These are the activations of a small neural network, seen along a few directions. Each row is one input.
In each table, some parts of the input vary, and every possible input appears once, in random order.
Descriptions start from the smaller parts, as in this example, which fits no table here: one of 3 separate values, together with either a single point or one of 11 places around a ring or (one of 6 places along a line, together with one of 8 places around a ring).
Shared parts are said once, and a part with two or three values counts as separate values.
In the rows, zero is written as 128.

Other details of the inputs shift rows strongly along three fixed directions, in all tables alike. That doesn't count.

A family of inputs:
x1: [ 84  98 206 126 117 203  79 147  40 125 152]
x2: [109 139  98 176 152  96 105 165 133 147 137]
x3: [ 58 215 109 106 111 127 126 112 102 120  97]
x4: [ 47 212 113 104 118 131 121 111 115 107 105]
x5: [ 56 204 113  95 104 121 148 133 105 124  87]
x6: [208  56 208  64 135 189 142  53 100  99  73]
x7: [130 147 101 173 119  97 110 154 147 155 171]
x8: [ 76 228 109 111 106 132 111 118 102 121  94]
x9: [191  59 126 133 166 101 136 154 151 147 130]
x10: [ 44 196 111 100  73 130 157 140 113 144 136]
x11: [205  94 101 113 174  88 141  79 188 114  91]
x12: [187  47 134 157 167 112 117 192 132 167 160]
x13: [154 169 122  69 114 109 152  56 149  80  22]
x14: [110 125 104 157 116  87 146 168 149 157 162]
x15: [ 47 211 112 112  83 134 140 119 108 137 149]
x16: [ 95 121  96 167 125 100 135 147 155 154 170]
x17: [213 105 118 148 131  84 142  81 195 116 100]
x18: [200  88 113 126 126  71 158  84 195 110  94]
x19: [188  38 233 127 125 203  98 107  61 114  96]
x20: [126 150 105 171 123  99  97 153 156 143 179]
x21: [ 81  93 209 131 114 203 114 154  35 142 136]
x22: [ 80 127 102 183 155 100 113 182 124 157 155]
x23: [122 142 107 174 120  96 133 158 149 160 165]
x24: [190  49 210  77 118 171 132  63  93  83  47]
x25: [120 140 100 171 122  96 118 151 147 154 172]
x26: [ 99 141 108 188 149 101 114 193 122 164 147]
x27: [ 60 217 116 109 110 128 141 120 103 125  90]
x28: [170  46 132 149 169 109 134 181 138 161 153]
x29: [131 138  75 169 124 115 144 176 138 105 185]
x30: [109 137 104 167 128  95 112 148 156 141 182]
x31: [165 173 121  63  83 107 165  39 166  85  53]
x32: [110  98 200 115  84 194 110 114  57 133 161]
x33: [161  29 130 153 170 115 133 188 141 167 157]
x34: [216 101 108 118 171  92 149  89 190 120  82]
x35: [119 158 117  75 131 122 141  31 169  65  39]
x36: [206  98 113 138 152  76 130 108 178 108  63]
x37: [104  89 193  93 121 209 133 138  59 148 139]
x38: [106 232  86 105  77 153 143 131 109  80 140]
x39: [125 151  94 159 155 111 101 191 125 175 175]
x40: [182  69 134 169 142 104 104 119 170 123 160]
x41: [171  81 109 137 143  88 140  66 211  97 114]
x42: [139 141 146 107  98 132 152  76 134 115 107]
x43: [ 84 226 101  80 116 140 130 119 108 136 117]
x44: [133 116 195  94 120 211  80 136  58 132 154]
x45: [114 125  71 167 126 122 154 174 146 107 181]
x46: [138 107 174 117  83 220 123 144  49  86 171]
x47: [215 100 114 133 122  76 142  94 192 115  97]
x48: [ 63 213 117 105  82 129 161 106 122 132 125]
x49: [ 85  86 200 120 114 201 123 133  54 132 116]
x50: [142 147  96 137 145  98 122 191 136 167 147]
x51: [ 57 214 114 100  88 130 134  97 129 114 140]
x52: [154 169 111  48 135 123 162  30 162  87  50]
x53: [114 135  99 148 161 104 144 172 142 166 153]
x54: [175  61 127 143 183 113 116 132 165 131 148]
x55: [ 71 119  97 181 154 105 116 181 129 159 152]
x56: [182  85 101 110 179  97 139  78 206 103  96]
x57: [ 89  79 196 106 106 191 123 147  52 131 112]
x58: [169  20 231 106 143 219  85 127  57 127 161]
x59: [156  40 124 159 179 122 122 160 145 159 161]
x60: [155 184 123  80 125 121 116  36 160  65  38]
x61: [106 142 102 173 156  98  92 164 143 135 145]
x62: [ 80 215  84 102  85 150 166 126 112  78 143]
x63: [ 95  87 201 117  85 200 135 121  68 140 152]
x64: [140 154  99 152 154 107 122 178 138 169 151]
x65: [111 146  98 155 161 113  97 188 136 162 184]
Description of these inputs: one of 5 places along a line, together with either a single point or (one of 3 separate values, together with one of 4 places along a line).
- The inputs of x46 and x62 match in every part but the place on the line of 5. If x43 is changed in the same way as x46 into x62, which row does it become? => x52
- The inputs of x28 and x33 match in every part but the place on the line of 5. If x22 is changed in the same way as x28 into x33, which row does it become? => x55
- Change only the place on the line of 5 in x65. List by row number the other rows that result. => x44, x54, x56, x58
- Start at x30 and move only the place on the line of 4, one step at a time. The first step leads to x32. Which rows follow, in order? => x42, x18
- Change only the choice among 3 separate values in x60. List by row number the other rows that result. => x20, x44

A family of inputs:
x66: [169  76 146 155 131 136 114  91 148  92 124]
x67: [149 158 107  79 115 103 168  73 168 124  82]
x68: [115 165  79 125 134 102 159 160 150 155 151]
x69: [132  71 191 130 140 153 105 132  94 142 115]
x70: [ 85 195 156  70  98 189 119 133  50 124 107]
x71: [132 121 116 157 145 129 107 186 128 153 194]
x72: [132 146 101 105 108 103 165  64 171  85  74]
x73: [ 90 202 163  90  67 186 108 110  66 121 137]
x74: [138 118 115 171 121 126 134 193 117 149 182]
x75: [182  81 151 118 143 132 117  98 147 137 132]
x76: [143 151  97  85 121 107 172  78 170  85  84]
x77: [ 23 203 110 134 113 138 113 172  83 146 134]
x78: [106 102 129 178 118 106 127 175 122 161 172]
x79: [168  61 137 117 144 135 154 111 139 116 125]
x80: [143  76 183 142 116 158  97 113 100 125 149]
x81: [121  99  99 173 174  84 120 161 167 143 124]
x82: [137 152 103 115 103 106 167  64 170  80  75]
x83: [122 107 126 158 123 113 128 188 127 173 176]
x84: [157 171  94 105 121 113 141  64 168  66  92]
x85: [122 192  45 140 123  66 169 125 187 102 116]
x86: [159 163 100  80 117 111 171  85 169  99  87]
x87: [164 165  96  87 110 109 168  82 163  94  86]
x88: [143 104  86 168 175  84 120 170 155 133 132]
x89: [178  82 158 153 127 125 111  89 145 107 124]
x90: [198  86 139 127 139 139 116 108 140 106 136]
x91: [135 200  57 139 110  58 161 121 190 129 111]
x92: [158  65 157 126 133 123 148  98 143 135 116]
x93: [188  84 140 115 153 143 126 107 143 124 138]
x94: [125 114 125 165 147 109  98 192 112 175 152]
x95: [102 105 116 185 136 122 100 168 129 140 183]
x96: [128  96 167 137 128 160 113 117  98 109 100]
x97: [131 127 135  95 145 141 130 113 121 105  89]
x98: [144 138 135  85 149 146 135 115 116 132  94]
x99: [106 169  92 128 154  89 127 157 144 174 121]
x100: [ 85 198 168  85  84 181 111 125  53 132 102]
x101: [140 109 105 189 128  76 140 150 165 143 148]
x102: [176  63 136 128 130 131 146 113 137  98 123]
x103: [102 109 130 170 146 114 107 162 131 171 184]
x104: [116 125 136 108 130 147 129  81 137 111 117]
x105: [110 120 140 104 147 140 133  97 124 122  83]
x106: [ 60 180 154  64 117 190 129 124  55 126 107]
x107: [ 42 222 103 126 111 146 120 178  76 132 138]
x108: [105 137 124 175 139 102 109 166 121 153 133]
x109: [148 101 173 104 133 152 109 128 100 142 104]
x110: [137  71 188 137 133 152 101 129  87 137 114]
x111: [138  96 152 106 138 169 122 109 109 114 145]
x112: [ 91 129 123 152 157 103 118 163 125 174 134]
x113: [116  80 160 116 119 162 145 110 111 127 125]
x114: [117 174  85 129 156  98 129 171 146 149 125]
x115: [171 128  88 177 149  96 117 160 165 130 169]
x116: [119 110 109 171 142 125 104 178 122 134 192]
x117: [ 18 201 109 123  88 141 143 165  98 144 154]
x118: [128  88 176 119 106 148 137 112 111 130 125]
x119: [158  73 176 125 101 158 124 135  94 139 144]
x120: [168  89 172 132 136 172 108 149  81 126 125]
x121: [117 196  45 126 147  69 143 116 199 105 125]
x122: [102 133 122 162 134 106 108 152 142 152 168]
x123: [ 52 181 161  86  85 192 116 103  77 109 132]
x124: [192  83 149 130 129 128 107  99 143 120 130]
x125: [148 141 144  97 114 138 118  94 135 121 121]
- The inputs of x94 and x109 match in every part but one. If x124 is changed in the same way as x94 into x109, which row does it become? => x125
- The inputs of x112 and x108 match in every part but one. If x103 is changed in the same way as x112 into x108, which row does it become? => x89
- Describe the family of inputs behind these rows. => one of 3 separate values, together with one of 4 places along a line, together with one of 5 places around a ring
- Change only the choice among 3 separate values in x69. List by row number the other rows that result. => x118, x122
- Start at x106 and move only the place on the line of 4, one step at a time. The first step leads to x97. Which rows follow, in order? => x88, x107
- Change only the place on the ring of 5 in x75. List by row number the other rows that result. => x93, x103, x104, x111

A family of inputs:
x126: [117 154 152  87 110 151 141  89 108 120  86]
x127: [118 158  86 162 127  95 123 160 145 147 171]
x128: [120 156 147  80 121 159 130  92 105 108  98]
x129: [110 150 147  81 112 155 137  84 111 112  96]
x130: [167 127 113 127 152  95 132 110 166 127  96]
x131: [ 68 185 130 106 114 157 115 151  85 144 144]
x132: [162 128  98 138 125  94 136 110 165 112 128]
x133: [157 119 105 122 147  95 131 110 169 115 103]
x134: [133  73 155 164 120 154 116 170 104 139 185]
x135: [ 69 184 133 107 112 156 113 152  86 146 145]
x136: [161 124 103 129 149  96 139 114 162 118  93]
x137: [ 57 182 134 129 106 150 108 146  85 129 135]
x138: [115 153 147  87 112 154 143  89 106 118  87]
x139: [115 150 143  84 111 156 143  93 104 107  87]
x140: [ 66 177 130 106 109 155 118 154  84 137 143]
x141: [161 128  99 137 127  97 138 111 168 110 128]
x142: [128 162 150  83 116 155 131  94 105 117  86]
x143: [181  27 184 124 140 156 115 111 116 117 121]
x144: [151 127 103 141 131 103 148 110 175 114 128]
x145: [164 123 110 124 151  96 127 107 169 124 102]
x146: [ 68 178 136 108 104 151 114 155  85 143 140]
x147: [155 118 115 128 144  92 139 103 172 129  98]
x148: [154 122 103 123 153  97 137 111 166 111 104]
x149: [125 154 139  97  96 156 137 100 116  99 121]
x150: [110 152  88 165 122  92 131 156 148 150 170]
x151: [188  41 178 126 154 163 115 113 109 119 120]
x152: [163 131 100 138 134 102 136 111 169 114 130]
x153: [103 149  93 159 141  90 131 174 143 157 141]
x154: [118 153 153 101 117 156 116  80 109 100  89]
x155: [151 115 104 124 147  96 139 107 170 114 103]
x156: [118 152 157  85 108 151 139  87 109 120  87]
x157: [158 119 113 128 143  91 141 110 168 122  94]
x158: [184  26 189 125 138 155 113 111 116 120 118]
x159: [152 124 101 139 128 103 147 114 175 107 127]
x160: [ 89 149  96 177 143  92 118 155 148 148 145]
x161: [114 148 155  81 107 152 133  84 112 117  92]
x162: [115 158  86 162 132 102 128 165 151 142 170]
x163: [ 96 146  92 154 144  92 126 164 150 159 152]
x164: [117 156 140 100  94 153 142  92 116 108 122]
x165: [ 76 182 124 121  94 156 130 155  99 127 161]
x166: [109 152  88 165 124  95 133 158 150 148 170]
x167: [184  32 182 129 142 158 123 115 108 120 111]
x168: [148 120 103 129 153  98 147 105 167 122 103]
x169: [134  72 155 164 118 152 115 168 101 140 186]
x170: [110 157  95 154 147  92 118 171 146 161 147]
x171: [126  56 166 154 143 155 108 175  90 148 170]
x172: [109 154  92 157 144  91 126 177 141 155 141]
x173: [124  60 167 156 146 156 110 169  93 155 171]
x174: [110 150  86 164 119  91 130 161 146 143 169]
x175: [100 148  88 159 148  96 136 167 143 159 145]
x176: [120  57 172 177 137 153  94 166  91 142 162]
x177: [178  51 170 140 126 155 128 112 125 116 144]
x178: [ 78 181 124 121  90 153 126 152  93 130 163]
x179: [127  57 164 156 143 158 112 175  87 149 166]
x180: [159 123 100 127 152  98 141 113 162 116  96]
x181: [135  73 155 164 117 150 113 167  99 142 186]
x182: [120 150 143  81 116 158 136  95 104 103  92]
x183: [163 123 112 126 146  92 136 113 166 120  94]
x184: [164 132 100 138 132  99 135 109 167 116 130]
x185: [136  63 173 155 137 154  99 180  89 157 165]
x186: [ 79 186 125 121  99 158 127 152  99 132 162]
x187: [165 127 105 129 155  99 136 111 162 124  96]
x188: [120 146 156  81 104 151 134  90 110 112  87]
x189: [124 161 142  83 120 160 134  93 102 112  89]
- The inputs of x140 and x155 match in every part but one. If x172 is changed in the same way as x140 into x155, which row does it become? => x153
- Describe the family of inputs behind these rows. => one of 4 places along a line, together with either a single point or one of 5 places along a line or one of 10 places around a ring
- Start at x145 and move only the place on the ring of 10, one step at a time. The first step leads to x135. Which rows follow, in order? => x131, x128, x151, x189, x187, x142, x130, x170
- Change only the place on the line of 5 in x134. List by row number the other rows that result. => x159, x169, x174, x181
